Each row below holds a small network's activations on one input, seen along a few directions.
In each table, some parts of the input vary, and every possible input appears once, in random order.
A made-up example of a description, with smaller parts first: ring(5) and (point or line(9) or (values(2) and line(6))).
Shared parts are said once, and a part with two or three values counts as separate values.

Other details of the inputs vary at random and push rows far along two fixed directions, the same in every table; ignore that.

Table:
R1: [ 34 -25 -22 -12 -11 -10 -23  11  33  -8 -16  11 -26   2  42 -41]
R2: [-15 -30 -30   6 -10 -15 -17  29  25  -8  -8   3  -9   6  36 -74]
R3: [ 13 -18 -28 -15 -24 -51 -15 -29  11 -18   0  -1 -31 -31  30 -34]
R4: [ 18  31  61   5  -4  35 -22 -34 -26 -32 -53 -38 -14 -40 -29 -17]
R5: [-26  64  39  29  28  41  27 -12 -33  -4  15   1  52  17 -36  72]
R6: [-32 -31 -26   2 -14 -41  34  30  -6  48  48  39  -7  38  -5  54]
R7: [ 30 -34  -7 -11 -15 -18 -20  14  26  -3 -19  23 -38 -17  32 -37]
R8: [-35 -25 -35   6  -9  -9  37  34  10  37  42  37  -1  62  12  54]
R9: [-30  23  33  -4  21  24  36 -18 -53  33  33 -29  40   7 -69  61]
R10: [ -4 -18 -34 -14   3 -40  33   6   5  41  65  49   8  17   8  66]
R11: [-11  48  49  13   9  13  26 -27 -50  15  14  -7  23   1 -57  92]
R12: [ -4 -48 -13  -7 -26 -18 -13  22  16   2 -20   7 -43  -4  22 -53]
R13: [  1 -17 -20  -3  -3 -40  28  23   4  44  49  56  -1  25   5  71]
R14: [ 26  39  47   5  29  50 -28  -9 -15 -23 -36 -40  31 -30 -21 -46]
R15: [  1  -6 -43   2  -7 -17 -19  -4  40 -41 -15   2 -11  -7  45 -43]
R16: [ -8  24  24   2  24  57 -17 -10 -12 -25 -39 -70  30 -18 -36 -53]
R17: [ 26  37  29  -4  35  57 -26 -17  -2 -30 -37 -52  33 -30 -24 -39]
R18: [ 16 -13 -23  -1 -27 -20 -21  -7  27 -28 -23   5 -36   2  46 -33]
Each input here is: values(3) and line(6).
Q: Changing only the line(6) part turns R16 into R9. The same change can be made to R15. Which row results?
A: R3
Q: Change only the line(6) part in R17. List by row number the other rows that result.
A: R1, R7, R10, R13, R14

Table:
R19: [-16  16  15   0   2  -4  21 -25 -26   8  18  -8   9  -6 -25  37]
R20: [-17 -46 -62  -5 -15 -43   9  30  38  22  33  47 -20  21  36   5]
R21: [ -9  17  12   8  13  18  15  -6  -3   1  10   4  19   6 -11  27]
R22: [  9 -12   5  -7  -2   5 -13  -3   3 -14 -25 -20 -10 -18   6 -54]
R23: [-14   8  12   6  10  12  13   8 -16  12  12  -2  22   5 -23  23]
R24: [ 16  -7  16  -4 -11  -7 -17 -11   1 -21 -35  -9 -29 -33   3 -33]
R25: [ -2  17   8   6  11  16  10  -4  -1   1   8  -1  20  12 -13  31]
R26: [ -9  18   7   5   6  24  12  -3  -5   3   6   1  17  10 -13  31]
R27: [ 10  -3   1  -1  -9  12 -22  -7   9 -19 -28 -20 -13 -15  13 -45]
R28: [  4  19   3   1  19  14  11  -3  -7   1  14  -2  20   6 -15  30]
R29: [  1  14  20   4   1   3  13  -5 -14   3  -2   4  -2   1 -25  49]
R30: [-14  12   9   8   8  24  10  -3 -11   7   5  -2  11  15 -14  30]
R31: [ 19   3   1   0  -2   1 -23  -8  12 -20 -27 -15  -3 -16  12 -47]
R32: [-12   9  14   5  10  14  15   5 -18   9  11  -1  22  12 -21  22]
R33: [ -9  14  12   5   9  17  11   2 -11   5   7  -7  12  18 -17  30]
R34: [  6 -10   2  -4  -2  -1 -26   3   6 -10 -21 -20  -6 -25  -2 -54]
R35: [-11   8   6   3  13  13   9   5  -6  15  11  -9  17   7 -28  28]
R36: [ 14  -6   4 -10  -5   5 -19   0   5 -19 -27 -25 -12  -8   6 -48]
R37: [ 13  -8   1  -4  -3  -1 -20   3   3  -9 -26 -24  -6 -19   3 -52]
R38: [ -3  18   7   2  22  16  15  -4  -9   2  16   4  19   0 -13  26]
R39: [ 38  -7  22 -14 -13 -11 -27 -15 -10   1 -27 -18 -25 -31   0 -41]
R40: [  3  23   4   4  20  10  11  -1 -10   5  12   2  22   5 -13  26]
R41: [ -9  17  10  -2  -1  -7  15 -24 -24   7  16 -14   9   0 -27  42]
R42: [  7 -13   3  -5  -2   4 -15   0   5 -11 -23 -22  -9 -24   4 -53]
R43: [-15 -33 -54   3 -18 -39  14  26  40  10  31  55 -19  24  53   7]
R44: [ 22  -1  13  -2 -12 -12 -22  -9  -1 -18 -38 -11 -27 -28   2 -32]
R45: [ -1  19   6   2  16  13   8  -3  -3   2   9  -3  22   7 -11  34]
R46: [ 19   4  -1  -4   3  -2 -26  -7  10 -19 -26 -17  -2 -21  15 -45]
R47: [ 17   1   0  -2  -7   7 -23  -5  13 -22 -28 -21  -8 -15  12 -43]
R48: [ 16 -11   1  -8  -4   3 -18  -2   5 -15 -27 -27  -9 -12   3 -49]
R49: [  0  17   2  -2  19  18  12  -6  -8   1  14   2  20   4 -15  29]
R50: [  7  -7   7  -9  -3   7 -14  -2   4 -18 -25 -18 -13 -14   8 -53]
R51: [-13  19  15  14   6  18   9   2 -12   5   9   2  17  11 -12  27]
R52: [ 11  -1   3   4  -5   4 -25  -4   4 -14 -30 -20 -12 -11  12 -48]
R53: [ -5  14  25   7   1   1  11  -3 -19   3   2  11   2  -3 -24  43]
R54: [ -7  19  10   5  16  11   7  -1  -8   2  12   4  25   3 -10  28]
R55: [  8 -46 -36  -9 -28 -61   6  20  20  29  38  60 -34  13  41  15]
R56: [-16  13  16   6  11  20  16   0 -13   6   9  -1  11  12 -15  25]
R57: [ -5  17   5  -1  16  18   9  -6  -4   2   9   1  21   4 -11  33]
R58: [ 19  -7  11  -8 -14  -5 -21 -13   2 -22 -37 -11 -29 -30   0 -30]
R59: [ 16   8  29  -7   2   4  10 -11 -23  24  11  -2   1   0 -27  45]
R60: [  8   7  33  -6   3   7  15 -12 -25  25  14   4   1  -7 -25  40]
R61: [-15  14  15  13   8  17   7   2 -15   7   9   1  16  13 -14  26]
R62: [ 14 -12  -1  -7  -4   2 -20   1   7 -12 -25 -29  -8 -18   1 -48]
R63: [-12  12   7   6  13   9   9   6 -10  19   9  -4  18   6 -26  24]
R64: [-13  12  10   3   9  22  13  -1 -13   5   7  -2  12  16 -17  29]
R65: [-13  13  16   2   9  15  14   6 -17   5  10   1  18  16 -19  22]
R66: [ 16   5   1   1  -7   3 -23  -4   9 -19 -29 -16  -6 -15  13 -47]
R67: [-12   5   7   0  10  19  15   3 -12  13   9  -6  18   7 -24  27]
R68: [-18 -35 -52   6 -19 -38  13  26  38  12  30  52 -23  27  54   6]
R69: [-21 -45 -56  -2 -12 -45  12  31  38  22  35  48 -20  18  38   2]
R70: [ -8  12  11   5  11  12  16   4 -16  13   6  -3  20  15 -20  23]
R71: [-14 -41 -56  -8 -19 -39  15  29  33  12  30  50 -23  34  45   5]
R72: [ -6  16   7   4  11  20  11  -7  -3   1   8   3  20   9 -13  30]
R73: [-16 -37 -54  -4 -30 -72  11   7  19  12  42  46 -25  13  41  11]
R74: [-13  15   9  -4  -1  -2  17 -27 -26   7  16 -10   9  -3 -27  40]
R75: [ 21   1  -1  -5   5   0 -25  -5   5 -24 -18 -14  -2 -25  10 -51]
R76: [-12 -34 -57  -4 -29 -73  12   6  20  16  37  43 -27  16  41  13]
R77: [ -8  18  11  11   6  20  10   0  -6   5   6  -6  14  15 -13  33]
R78: [-13 -39 -56   5 -19 -41   7  27  36  13  28  45 -24  35  50  11]
R79: [ 14  -1   2  -7   4   4 -21  -9  12 -22 -23 -16  -5 -27  16 -46]
R80: [ 15   0   4   1  -3   2 -25  -7  10 -24 -23 -13  -2 -19  12 -49]
R81: [ 12   2   4   1  -8   5 -24  -3   8 -22 -24 -13  -5 -18  13 -49]
R82: [ -9  17  13   2  10  13  15   6 -15   9   6  -1  16  19 -18  23]
R83: [  8  -5   7  -1  -5   3 -24  -1   1 -20 -24 -17 -10 -13   9 -51]
R84: [ 11   6  28 -10   1   9  11 -14 -25  24  12   2   1  -3 -26  44]
R85: [ 12 -12   0 -10  -5   8 -17  -5   3 -15 -27 -22  -9 -14   3 -51]
R86: [ -9  22  11  13   7  17  10   1 -10   8   5  -1  16  14 -11  28]
R87: [-13 -35 -54   3 -18 -47   9  31  31  14  28  50 -22  35  49   5]
R88: [  5  -6   6   2  -4   9 -20  -6   6 -17 -27 -18 -15 -16  13 -49]
Q: Describe the family of inputs behind these rows.
A: ring(5) and (values(3) or line(11))
Q: Changing only the ring(5) part turns R44 into R58. The same change can be made to R40. Which row results?
A: R49
Q: Change only the values(3) part in R39. List by row number the other rows that result.
A: R44, R76
Q: Change only the values(3) part in R73. List by row number the other rows that result.
A: R53, R55
Q: A walk changes only the line(11) part. It starts at R49 and steps to R57. List the rest of the walk in order.
A: R72, R26, R27, R30, R64, R71, R85, R67, R20

Table:
R89: [-19 -11 -10  -4  -2  -1   3   2   1  -2  -3 -11  -6   2  -7  -8]
R90: [  1  -5   9   3 -16 -10  -1  -5 -10   9  -3   0 -14   2   2  -3]
R91: [ -8  -8  -7  -5  -7 -11   3 -10  -2  -4  -1  -9 -15  -7  -8   2]
R92: [ -5  -2  -7  -4   0  -7   3   2  -5   8   7  -9   8   4   1 -18]
R93: [-11  17  20   7  11   4  33  11 -25  30  34  34  22  24 -31  86]
R94: [-26  21   6  16   8  28  34   8 -10  18  28  16  26  43 -16  77]
R95: [ -4  -1  -7   0   2  -8  -2   7   1  -1   6   0  14  -4  -3 -15]
R96: [  9  10  -7   2   4 -14  -3  -8   6  -6   0   0   6  -8   7   2]
R97: [ -5   0   2   0 -10 -18   0 -10 -12   1   4  -5 -11   0   1  -5]
R98: [  0 -19  -1  -8   1   6   4  13   3   7  -8  -5  -9   4  -7  -5]
R99: [ 9 -1 -1 -2  2 14 -1  9 10 -6 -7  1 -3 16  8 -4]
R100: [  4   3  -4  -4   5  -7   3 -12   5  -9   5   6   4 -16   8  -1]
R101: [  6   1  -2  -3  -2 -19  -3  -5  -2  -3   7   2   6 -13  -2  -3]
R102: [-16   1  -5   4   5   4   2   0   3 -12   0   5   1  -4   7 -10]
R103: [ -9   4 -13   4  -2   7  -2  -2   4 -16  -3  -6   2  13  10  -5]
R104: [  3  -8 -11 -11  -3 -11   5 -11   2   2   4 -10  -5 -11  -7   0]
R105: [  7 -14  -7 -12  -1  -3  -2  -6   2  10   3  -7  -9 -10  -7   3]
R106: [ -8 -10 -15 -10   2  -1   6   2   5   4   2 -13   4  -3  -7 -10]
R107: [  6   0  -2  -6  -6 -18   3 -10  -8   6   9  -7   0  -4   1  -7]
R108: [ -1   1   6   4  -7   1   1  -6   5  -6  -5  12 -11 -11   8   3]
R109: [-20  12  17  11  17  14  34  24 -20  29  34  28  29  31 -30  73]
R110: [ 20  53  97   0  30  80 -15 -28 -64 -11 -52 -85  32 -29 -76 -24]
R111: [-10  -9   6   6  -9   0   0   7  -5  10  -3  -4  -5  10   2 -13]
R112: [  1  -2   9   6 -13 -10  -6   1  -3  -1  -4   9  -8  -7  -1   1]
R113: [  6   4   0   2 -14   4  -4  -8   6 -10  -9   0 -10   6  11   9]
R114: [ -3 -13   0  -2 -13  -3   2  -6   1   4  -8  -4 -18  -4  -7   4]
R115: [ 11  -4   2  -4  -1 -11 -10  -1  -2   4   6   6   1 -12  -1  -1]
R116: [ 14  -7  10  -6  -8  -9   0   1 -12  12  -3   4 -14   2   0  -3]
R117: [  9  -2   0  -5   6   0  -4  -8   6  -1   5  10  -1 -15   8   1]
R118: [ -5   1   2   3  -7 -18  -5  -5  -7  -9   2   4  -5  -9  -2  -1]
R119: [-14 -16  -2   0  -7   6   3   7   5   5  -8  -8  -9   4  -6  -5]
R120: [ -1  10  -4   8  -1 -13  -4  -6   1 -12  -5   1  -5  -5   8   4]
R121: [  5   8   3  10  -7  -5  -5  -1   5  -3 -10   6  -9  -4   9   6]
R122: [  0   6  -8   0  -8  -4  -3 -13   2 -18  -3  -4  -6   4  11   7]
R123: [-4  4 -1 15 -2  5 -4 10  9 -2 -9  2 -1  5  8 -6]
R124: [-10   8  -9  12   4  -2  -3   5   4 -10  -5  -1   3   4   7  -8]
R125: [ -3 -16 -10 -10   4   7  -1   7   6  11   2 -11  -1  -2  -6  -8]
R126: [ 15   2  -6  -8   0   3  -9 -10   9  -4   2  -2  -1   3  10   6]
R127: [ 10 -16   1 -11  -5  -3   3   0  -2   7  -8   0 -17  -4  -8   5]
R128: [ -9  -6   6   9  -7   0  -5  12   1   0  -4   5   1   2  -1 -10]
R129: [ 8  2  2  6  7  5 -3 16  9  0 -8  6 -1  6  6 -6]
R130: [  1  -6  -2   0   4   0  -8  12   2   5   7   2   9  -3  -2 -12]
R131: [ 11  -6   2  -7  -4 -10  -5  -6  -8  14   9  -4  -5  -4   1  -5]
R132: [  0   8 -13   6   9  -2  -1   4   9  -4  -1  -2  13   1   6 -11]
R133: [-16  -3  -2   2  -4  -7   0   2  -9   3   2  -7  -2   9   1 -16]
R134: [  2   4 -16  -2   3   7   0  -3   9 -10   1  -6  12  11   8  -8]
R135: [ 14   6  -3   0   6  -6 -10  -3   8   2   0   4   1  -7   7   3]
R136: [  1  -8  -2  -4   1   0  -4   7  -4  15   8  -7   3   5   1 -16]
R137: [ 17   6   5   0   1  -5  -5   5   5   0 -11  11  -9  -2   6   5]
R138: [ 12  -1   8  -5   2   1   1  -1   4  -3  -5  17 -10 -10   6   2]
R139: [ 5  3 -7  5 10  5 -8  9 11  3  1  1  8  2  6 -8]
R140: [ -6   4  -1   2   0  -7   2 -11   0 -14   1   8  -7 -13   8   1]
R141: [ 17   2   2  -8  -5   4  -4  -2   6  -6  -9   5 -10   8   9   8]
R142: [-10  -3   4   8  -1  11   2   5   8  -5  -5   8  -2  -2   8  -8]
R143: [ 11   6 -11  -6  -2  -5  -1 -15   7 -12   2  -5   5   2  10   4]
R144: [-15  -2  -2   6  -2  -7  -4   7  -3  -7   1   1   4   0  -2 -12]
R145: [  0  -4  -4  -2  11  11  -2   5   9   0   6   6   6  -7   7 -10]
R146: [ 3 -5  6 -1  8 11  3 12  8 -3 -4 12 -3 -2  6 -8]
R147: [  7   0 -11  -3   5  13  -6   2  11  -3   3  -4   6  12   9  -6]
R148: [ -5   1  -9  -1   9   4   4   0   8  -7   4   4  11  -7   7 -12]
Q: Describe the family of inputs behind these rows.
A: values(2) and ring(5) and line(6)
Q: Changing only the values(2) part turns R120 into R124. The same change can be made to R104. Which row results?
A: R106
Q: Changing only the values(2) part turns R131 into R136. The same change can be made to R117. Which row results?
A: R145
Q: Change only the values(2) part in R128. List by row number the other rows that result.
A: R112
Q: Change only the line(6) part in R89. List by row number the other rows that result.
A: R102, R103, R124, R133, R144
Q: Change only the ring(5) part in R120. List by row number the other rows that result.
A: R96, R121, R135, R137
